A small network was shown many inputs. Here are its activations along a few directions, one row for each input.
In each table, some parts of the input vary, and every possible input appears once, in random order.
A made-up example of a description, with smaller parts first: ring(8) and (point or ring(9) or (values(3) and line(4))).
Shared parts are said once, and a part with two or three values counts as separate values.
In the rows, zero is written as 128.

Other details of the inputs vary at random and push rows far along two fixed directions, the same in every table; ignore that.

Rows:
R1: [138  81  88  89 110 200 131 115 104 165 123 134 142 110]
R2: [ 81 166 138 110 135  79 106 203 178  93 122 144 120 122]
R3: [148  89  99 128 128 154 130 103 102 122 117 102 124 156]
R4: [ 45 127 140  55  92 176  72 174 157  92 142 182 190  65]
R5: [138 145 128 171 165 120 162 111 108 111 122  98  67 171]
R6: [164 149 143 163 161 107 133  81 116 169 115 131  86 172]
R7: [110 175 147 123  97  73 125 176 175 126  71 174 163  90]
R8: [155  77  94 101  91 195 112 119 120 115 144  89 139 109]
R9: [ 99 224 127 116 136 111  92 176 176  94 139 125 139 102]
R10: [182 157 145 170 133 102 143  86 100 161 146 103  86 147]
R11: [101 175 153 117 119  69  73 180 178 155 117 174 133 125]
R12: [162  80  87 108  86 188 117 128 116 115 161 100 147 114]
R13: [121  59 109  78 112 175 130 113 119 173 127 130 157 106]
R14: [ 96 210 116 115 145  93  92 189 170  99 130 164 140 133]
R15: [118  65 140 107  97 167 105  99 100 152 155 171 157  97]
R16: [168 152 134 183 148 117 178 112 107 104 154  72  76 152]
R17: [113 139 150 152 188 100 156  99 112 137 135 110 124 168]
R18: [105 191 115 116 129 106 103 206 172  81 120 151 109 127]
R19: [159 201 131 143 115  87 155 143 165 141  96 106 111 119]
R20: [ 95 157 129 105 115  68  92 188 190 106  84 134 146 131]
R21: [159 151 139 167 146 124 169 107 118 105 141  72  69 150]
R22: [105 129 111  79 101 123 104 186 160 152 105 160 162  95]
R23: [142 109 148 180 123  82 170 104 111 110  99 114 133 158]
R24: [167 150 138 171 154  98 135  90  98 170 126 134  87 176]
R25: [ 97  56 137 107 114 192 131 116 114  90 146 137 134  92]
R26: [ 72 189 156 132 128  84 103 176 157  86 119 170 165 109]
R27: [105  97  93  98 146 205 109 111 103 132 171 130 146 122]
R28: [180 145 115 159 149 103 174 105 103 158  94 127 108 162]
R29: [100  56 119  84 133 186 120 130 120 116 158 119 126 114]
R30: [137 111 101 113 133 199 116 117  98 122 195 114 151 104]
R31: [122  59 128 103 100 179 146  96 118 152 117 151 171  80]
R32: [ 88 157 151 125  93  81 103 175 180  83  68 145 155 113]
R33: [ 97  78 115  93 149 177 110 123 104 139 182 140 177 126]
R34: [129 123 161 183 147  96 181 112 106  91 126 122 103 146]
R35: [175 155 148 162 140 109 137  78 107 158 134  96  79 141]
R36: [134 123 153 151 160  87 127  85 113 178 119 123  93 156]
R37: [167 129 112 166 139 103 155 115 112 123 109 105 108 184]
R38: [143  62 118 130 130 131 140 115 108 136 129 106 145 157]
R39: [129 125 169 173 140  87 152  64 117 156 113 143 105 141]
R40: [173  95  92  98  93 190 132 114 107 153 151 115 148  79]
Description of these inputs: values(2) and line(4) and ring(5).
The inputs of R26 and R30 match in every part but the line(4) part. If R15 is changed in the same way as R26 into R30, which row does it become? -> R10
Change only the values(2) part in R10. List by row number the other rows that result. -> R35
Change only the values(2) part in R32. List by row number the other rows that result. -> R23
Change only the line(4) part in R1. List by row number the other rows that result. -> R13, R19, R31

Rows:
R41: [135  36 125 105 127 171 121  75  85 152 163 123 132 124]
R42: [125 114  97  87 116 176 108 134 128 152 150 135 141 102]
R43: [151 172 146 174 171  91 153 109 109 142 137 116 101 163]
R44: [142 112 113 101 112 183 117 120 127 136 153 133 136  91]
R45: [154  42 131 148 157 137 183  61  75 149 134  99 120 152]
R46: [162 169 142 180 134  71 150 134 139 112  94  97  96 162]
R47: [125 162 136 133 120 108 112 145 146 108 132 125 107 129]
R48: [ 93  81 128  59  99 189  74 139 134 140 151 157 164  95]
R49: [ 94 151 147 130 127  94 114 152 159 117 122 155 149 130]
R50: [136  61 108 107 113 200 149  95  86 118 158 104 139 110]
R51: [130  87 101  86  84 193 103 133 119 125 150 124 156  85]
R52: [100  94 109  64  84 150  71 172 159 128 122 157 175  76]
R53: [ 72 212 132 100 104  98  72 213 200  73 117 154 145  86]
R54: [100 216 117 104  99  73  78 220 203 110  93 154 144 111]
R55: [117 176 147 138 123  73 118 157 162 139  82 135 139 132]
R56: [143  67 144 172 164 135 180  43  56 146 132 118 116 166]
R57: [102 140 115  92  99 140  97 188 171  82 115 136 140 104]
R58: [152 181 158 177 153  85 150 118 127 119 128 115  93 143]
R59: [150 164 151 177 149  90 160 102 111 123 130 100  83 154]
R60: [175  68 134 162 146 146 178  37  72 175 139 110 120 161]
R61: [128 185 128 125 115  99 101 177 182 109  98 137 107 122]
R62: [125 108 127 113  96 131 106 139 139 139 124 151 166 109]
R63: [163 128 144 175 151 112 156  93  99 121 132  93  78 171]
R64: [108  69 122  78  95 185  88 124 123 141 162 159 166  96]
R65: [137  43 116  93 119 206 128  72  90 173 149 124 148 119]
R66: [148 186 134 171 146  67 155 132 130 140 103 106 108 160]
R67: [156  62 102 110 111 199 133  80  95 142 159 107 117 117]
R68: [ 86 189 116  80 112 122  84 219 194  98 119 168 166  87]
R69: [ 96 101 100  71 120 204  82 153 126 114 174 151 176  82]
R70: [100 184 127 129 141  97 115 161 153 108 128 132 131 130]
R71: [144 175 155 178 143  65 161 112 134 150  92 130  91 142]
R72: [157 171 130 167 162  80 148 128 137 142 103 110  84 175]
R73: [122 155 165 190 157  70 168 112 124 127 106 123  96 152]
R74: [105 189 127 121 131  89 129 177 161 110 107 134 134 128]
R75: [ 99  91 105  78 102 194  84 157 138  90 155 136 147  97]
R76: [ 76 164 132  88  99 100  88 200 187 104  86 191 167  90]
R77: [122  79 136 114 115 165 124 105  97 144 153 142 127 110]
R78: [136 169 126 131 122 113 124 137 151 128 119 122 111 113]
R79: [113 148 131 120 103 102 100 153 148 130  88 168 158 110]
R80: [127  50 127 103 118 187 120  75  76 150 153 152 146 121]
R81: [ 90 151 145 125 138  78 106 162 168 111 108 146 132 123]
R82: [110 189 139 145 134  83 120 158 163  85 116 123 115 134]
R83: [160 181 138 174 153  77 158 125 124 143 110 112 112 156]
R84: [118 168 136 122 130  75 110 154 176 138  90 146 122 121]
R85: [118 179 139 132 125  77 115 140 157 137  81 166 128 127]
R86: [159  52 136 165 150 142 195  51  71 154 142 108 131 162]
R87: [112 113  93  71  88 169  75 186 153 120 132 146 160 102]
R88: [163  65 109 124 105 182 145  85  88 132 152  98 131 128]
R89: [ 78 116  95  62 102 182  66 182 158 101 158 155 167  91]
R90: [132 168 136 177 173  74 151 128 128 110 116 107  95 184]
R91: [139 131 130 139 132 141 151 123 122 108 132 114 130 117]
R92: [125 117 111 118 136 139 134 145 127 114 125 118 130 143]
R93: [142  46 133 140 133 169 179  78  72 146 142 118 126 127]
R94: [158 202 140 171 166  72 154 126 138 150 109 120  99 154]
R95: [114  84 102  74 113 200  94 131 105 139 177 136 147 101]
R96: [ 94 118 140 125 134 131 121 124 131 134 122 130 139 128]
R97: [142 162 138 165 158  87 144 118 118 135 132 112  94 171]
R98: [142 170 142 168 161  77 139 135 129 127 118 115  83 180]
R99: [150  58 142 158 157 148 193  53  68 159 129  92 122 165]
R100: [130 103 108  82  86 192  95 148 133 121 151 138 166  73]
R101: [151 178 129 162 154  78 148 125 139 146 109 113  91 165]
R102: [139 106 136 142 113 126 143 114 108 145 119 130 133 119]
R103: [154 135 144 183 168 120 175  77  93 114 147  93 105 154]
R104: [157 124 136 171 148 109 182  94 106 112 122  86  99 161]
R105: [135  54  93  96 124 200 144 103  89 131 167 115 149 128]
The inputs of R86 and R49 match in every part but one. If R104 is changed in the same way as R86 into R49, which row does it become? -> R82
The inputs of R90 and R72 match in every part but one. If R70 is changed in the same way as R90 into R72, which row does it become? -> R42
Describe the family of inputs behind these rows. -> ring(5) and (values(5) or (values(2) and line(4)))
Change only the values(5) part in R84. List by row number the other rows that result. -> R60, R65, R71, R85
Change only the ring(5) part in R99. List by row number the other rows that result. -> R48, R55, R65, R96
Change only the values(2) part in R90. List by row number the other rows that result. -> R75
Which other rows agree with R100 in the ring(5) part? List them by row number. -> R46, R51, R52, R54, R55, R62, R66, R79, R83, R87, R88, R102

Rows:
R106: [138  23 137 144 153 149 174  28  65 169 117  94 129 148]
R107: [186  34 148 154 153 166 168  29  57 185 154 126 133 152]
R108: [ 70 219 130 101 119 110  77 219 194  58 123 162 165  80]
R109: [174 225 124 194 174  23 160 140 146 144  93  88  72 192]
R110: [197  55  98 163 141 157 175  65  72 145 146  71  83 173]
R111: [134  23 142 150 160 151 197  43  47 162 124 126 108 158]
R112: [151 239 150 200 176  47 162 118 134 130 121 107  72 163]
R113: [153 216 159 214 157  47 171 111 143 104 104 101  57 167]
R114: [ 82 205 148  96  83  71  40 214 196 124  75 203 161 110]
R115: [136 201 160 206 178  36 155 127 144  95 123  93  60 195]
R116: [ 84 191 142 115  69  63  52 195 198 110  73 193 152 117]
R117: [155 194 169 186 175  16 165 102 136 164  92 141 115 169]
R118: [103  79  92  51 100 225  64 165 128 115 184 137 151  89]
R119: [ 95  90  93  63  91 234  94 155 127  95 172 145 180  62]
R120: [149 203 154 193 160  29 175 139 147  98  82  82  73 193]
R121: [ 91  45 111  63  66 181  71 133 110 122 131 170 187  94]
R122: [159 165 112 176 153  81 175 145 136 117  98  91 110 171]
R123: [108 221 120  99  90  82  89 221 208  80  75 149 133  82]
R124: [151  66 121 176 186 169 191  61  49 117 180  68 119 187]
R125: [166  31 140 153 162 150 191  46  62 151 145 133 156 150]
R126: [206 100  93 157 149 164 180  52  60 173 154  85 105 146]
R127: [142 206 158 189 150  18 135 114 121 159  80 148 116 192]
R128: [ 82 217 134 103 101  97  84 215 199  66 106 154 131  85]
R129: [157  65 115 169 170 173 194  65  57 118 168  71 116 179]
R130: [190  76 127 161 130 172 185  39  69 138 155  81  89 151]
R131: [ 87 224 136 100 121 116  54 214 200  84 134 165 134  80]
R132: [128  84  70  62  78 228 104 160 132 113 147 143 183  59]
R133: [201  64  98 154 152 170 168  71  60 162 147  67  91 168]
R134: [ 84 200 122  98 101  94  67 225 211  75 125 152 118 110]
R135: [133  31 130 161 173 161 212  43  43 171 128 135 124 165]
R136: [116 184 170 198 176  18 180 111 158 144  54 114 133 176]
R137: [ 91  62  91  48  93 213  83 161 126  86 174 129 157  86]
R138: [ 86  40  99  68  79 204  80 134 103 133 136 178 212  92]
R139: [119  73  91  44  86 228  72 168 132 128 168 130 155  94]
R140: [205  70 105 166 128 164 183  47  67 146 143  83  88 141]
R141: [126  93 102  50  78 235  78 151 129 129 163 140 156  67]
R142: [151  37 143 133 151 168 157  30  71 194 127 101 129 158]
R143: [ 86  57 104  35 102 205  77 114 133 178 139 159 190  86]
R144: [167  96 122 167 183 174 173  32  44 152 198  86 100 153]
R145: [118 177 172 188 156  24 169 120 154 144  65 156  78 176]
R146: [141 181 193 191 134  29 155 130 142 166  90 128 108 140]
R147: [ 88  74 107  58  96 224  80 143 119  81 178 139 159  60]
R148: [188 224 147 201 160  42 169 125 141 137  79  94  67 160]
R149: [120 106  86  44  81 229  80 145 130 140 174 143 165  68]
R150: [133 222 155 162 128  58 152 161 168  92  84 115  97 139]
R151: [ 63 194 149  89  93  67  55 203 241 121  63 172 156  95]
R152: [ 68 197 127  93 121  88  67 226 198  56 123 145 136 107]
R153: [ 84  54 121  44  99 205  78 144 132 163 133 197 159  77]
R154: [ 64 185 163  98  75  49  82 217 206 106  83 178 169  68]
R155: [142 211 162 205 196  41 150 131 133 110 124  90  69 193]
R156: [161  20 149 155 113 157 172  32  64 172 154 108 126 122]
R157: [ 93 186 151 108  93  67  70 200 223 115  87 200 156  88]
R158: [ 90  87  81  50 120 218  64 155 121 123 207 135 159  94]
R159: [140 199 178 182 156   8 166 121 140 172  90 130 114 144]
R160: [159 228 164 210 171  56 162 124 134 120 106 101  66 163]
R161: [ 82  53 119  69  74 186 104 153 129 140 145 164 216  47]
R162: [111  86  75  41  92 221  77 158 131 140 179 131 161  96]
R163: [ 95 220 124 103  97 115 100 218 205  81 101 159 159  92]
R164: [144  47 131 139 172 162 185  38  46 203 144 139 106 161]
R165: [112  63  87  52  72 221  80 159 144 114 168 131 146  95]
R166: [174  65 112 164 155 172 202  69  65 133 156  66 119 186]
R167: [166  77 105 157 174 175 170  55  49 157 189  77  96 179]
R168: [ 98  76 101  64  91 232  68 135 129  94 190 146 150  63]
R169: [144 182 183 197 159   8 171 117 150 125  65 134 113 161]
R170: [102 202 113  92  99  76  81 238 212  79  83 140 130 105]
The inputs of R111 and R135 match in every part but one. If R152 is changed in the same way as R111 into R135, which row does it become? -> R124
The inputs of R115 and R158 match in every part but one. If R110 is changed in the same way as R115 into R158, which row does it become? -> R109
Describe the family of inputs behind these rows. -> line(5) and (values(5) or (values(2) and line(4)))
Change only the values(2) part in R112. List by row number the other rows that result. -> R167
Change only the values(5) part in R135. List by row number the other rows that result. -> R125, R136, R138, R161
Change only the values(5) part in R106. List by row number the other rows that result. -> R111, R121, R154, R169
